A small network was shown many inputs. Here are its activations along a few directions, one row for each input.
In each table, some parts of the input vary, and every possible input appears once, in random order.
Descriptions start from the smaller parts, as in this example, which fits no table here: one of 6 places along a line, together with either a single point or one of 9 places along a line or (one of 3 separate values, together with one of 8 places around a ring).
Shared parts are said once, and a part with two or three values counts as separate values.
(in the rows, 128 means zero)

Other details of the inputs vary at random and push rows far along two fixed directions, the same in every table; ignore that.

A family of inputs:
r1: [179 193 139  65 121 166 137 121 138  99 152 146]
r2: [155 218 115  95 116 192 121 107 159 136 133 171]
r3: [124 201 113 126 119 148 150 118 112 147 135 141]
r4: [174  95  92 150 102  89 102 147 188  77 121 131]
r5: [ 84  59 131 183 144 126 148 128  88 209 115 167]
r6: [143  30 110 168 142 132 150  98  96 148  94 112]
r7: [170  80 170 119 137 148 178 140  69 218 135 155]
r8: [122 174 137 106  99  99  73 128 177  46 158  93]
r9: [ 92 162 101 146 119 108 100 105 158  50 113 110]
r10: [104 230 110 120 126 164 135  98 125  68 121 116]
r11: [104 100 128 158 130  70  88 173 155 106 121 102]
r12: [115  59 150 147 153  99 122 140 115 134 129 139]
r13: [ 75  99 122 176 116  98  67 143 171 116 111 139]
r14: [105  38 123 127 168 125 155 114  87 174 113 109]
r15: [125 133 143 127  90  82  86 162 153 106 137  88]
r16: [ 83 145 103 158  98 102  86 135 181 122 137 135]
r17: [ 99  34 141 127 105  66 104 151 122 134 138 113]
r18: [121 202 112 122 104 161  96 125 185 114 139 157]
r19: [150  94 114 115 133 137 192 136  84 233 114 175]
r20: [ 96  84 137 138 110  81  84 161 143  80 122 108]
r21: [159 157 139  91 156 167 185 121  82 158 172 167]
r22: [105  98 137 161 140  81  79 137 155 103 109  78]
r23: [114 158 115 117 119  93  92 133 162  76 162 108]
r24: [127 108 111 124 154 178 188  67  72 165  98 142]
r25: [178 148 116 145 117 151 137  97 119  88 144 132]
r26: [180  66 168 108 139 136 171 146  80 225 127 158]
r27: [112  55 129 153 145  95 107 134 146 145  96  87]
r28: [127 213 132 101 162 174 143 103  96  82 155 117]
r29: [114  68 138 120 109  71  88 169 174  96 141 128]
r30: [107  52 128 140 123  97 106 149 130 138  90  81]
r31: [139 237 102  97  97 152 149 122 162  87 147 158]
r32: [ 87 194  77 129 105 114  99 128 190  70  95  70]
r33: [158  34 149 131 146  82 139 159 130 209 121 146]
r34: [125 160 112 127 115 130 142  97 127 113 138 154]
r35: [138  70 164 128 160 131 167 110  71 193 157 156]
r36: [182 211 121  81 132 154 142 138 144 124 147 135]
r37: [160 167 127 109 133 174 202  97  85 160 147 196]
r38: [117 204  97 123  98 148 110 134 186 111 142 152]
r39: [ 94  89 123 145 134  76  90 161 151  85 130 117]
r40: [169 199 116  70 135 157 142 127 140 104 157 147]
r41: [133 213 151  90 135 187 138 101  84  77 145 107]
r42: [125 142 161 123 133 141 121 131 113  91 141 128]
r43: [125  65 160 138 179 151 168  94  52 183 131 138]
r44: [126 121 135 145 148 153 182 101  68 156 122 177]
r45: [122  53 147 161 130  59 105 144 143 166 133 106]
r46: [174 132 159  96 162 179 193 109  77 178 166 180]
r47: [164 179 166 111 119 148 129 121 108 132 148 111]
r48: [154 161 112 163 125 144 120 100 125  51 126 103]
r49: [125 233 123 132 131 165 157 124 105 117 136 148]
r50: [109  95 142 150 106  81  86 172 143 101 113  95]
r51: [138 158 158 145 149 130 118 135 127 116 130 118]
r52: [120  97  88 119  90  71 111 157 191 115 114 147]
r53: [103  96 143 156 127  91  81 150 147 100 106  81]
r54: [130  34 117 196 119  82 110 143 132 100 109 127]
r55: [134  84 163 134 146 153 163 123  42 192 111 115]
r56: [ 83  49  97 149 124 100 130 123 135 141  84 106]
r57: [142 114 153  88 155 200 189  95  40 165 123 125]
r58: [172 225 146  83  94 151 125 149 146  98 149 107]
r59: [140 205 118 109 120 171 171  99  96 137 149 164]
r60: [ 79  60 109 159 132 128  96 117 153 160  85 119]
r61: [104 131 141 147 158 203 150  75  71 201 115 158]
r62: [ 70 111 105 166 125  86  97 150 154 108  98 102]
r63: [102  39 131 134 133 104 109 129 131 125 105  96]
r64: [187 209 138  72 108 165 138 138 133 120 138 127]
r65: [ 95 176 110 149 101 119  64 114 189 102 138 132]
r66: [153 231  98  95 110 187 138 117 161 138 136 167]
r67: [ 84  98 112 163 110  79 105 151 153  93 110 132]
r68: [167 132 160  79 133 183 190 128  62 171 156 170]
r69: [138 135 149 130 175 165 175 107  48 184 129 111]
r70: [138 100 141 110 173 175 166  77  77 161 121 116]
r71: [112  92 150 157 116  77  81 167 153 101 116  98]
r72: [124  64 167 131 162 153 163 106  46 178 127 133]
r73: [180 161 107 137 108 138 128 125 161  66 147 141]
r74: [171 212 103  83 115 165 155 104 148  99 134 168]
r75: [ 66  56 127 183 148 130 138 125  98 194 103 144]
r76: [ 79  61 101 161 138 144 139 111 125 199  87 127]
r77: [113  49 135 147 132  99 107 142 136 142  94  85]
r78: [152 170 114  87 114  96  83 134 211  57 148 116]
r79: [128  71 138 140 138  83 133 151 110 188 140 121]
r80: [ 96  87 111 147 138  85  98 153 162 113 105  71]
r81: [172 195 132  60 113 165 137 129 131  98 147 141]
r82: [129 212  96 115 101 130 130 148 170 108 139 141]
r83: [151 199 129 114 109  99  83 146 209  70 147  98]
r84: [131 128 118 127 120  82  99 179 180 112 136 117]
Description of these inputs: one of 6 places along a line, together with either a single point or one of 5 places along a line or (one of 2 separate values, together with one of 4 places along a line).
Changing only the place on the line of 6 turns r55 into r58. The same change can be made to r43. Which row results? -> r46
Changing only the place on the line of 6 turns r61 into r2. The same change can be made to r9. Which row results? -> r74
Change only the place on the line of 4 in r23. List by row number the other rows that result. -> r8, r17, r35
Change only the place on the line of 5 in r16. List by row number the other rows that result. -> r3, r34, r59, r65
Change only the choice among 2 separate values in r22. List by row number the other rows that result. -> r43
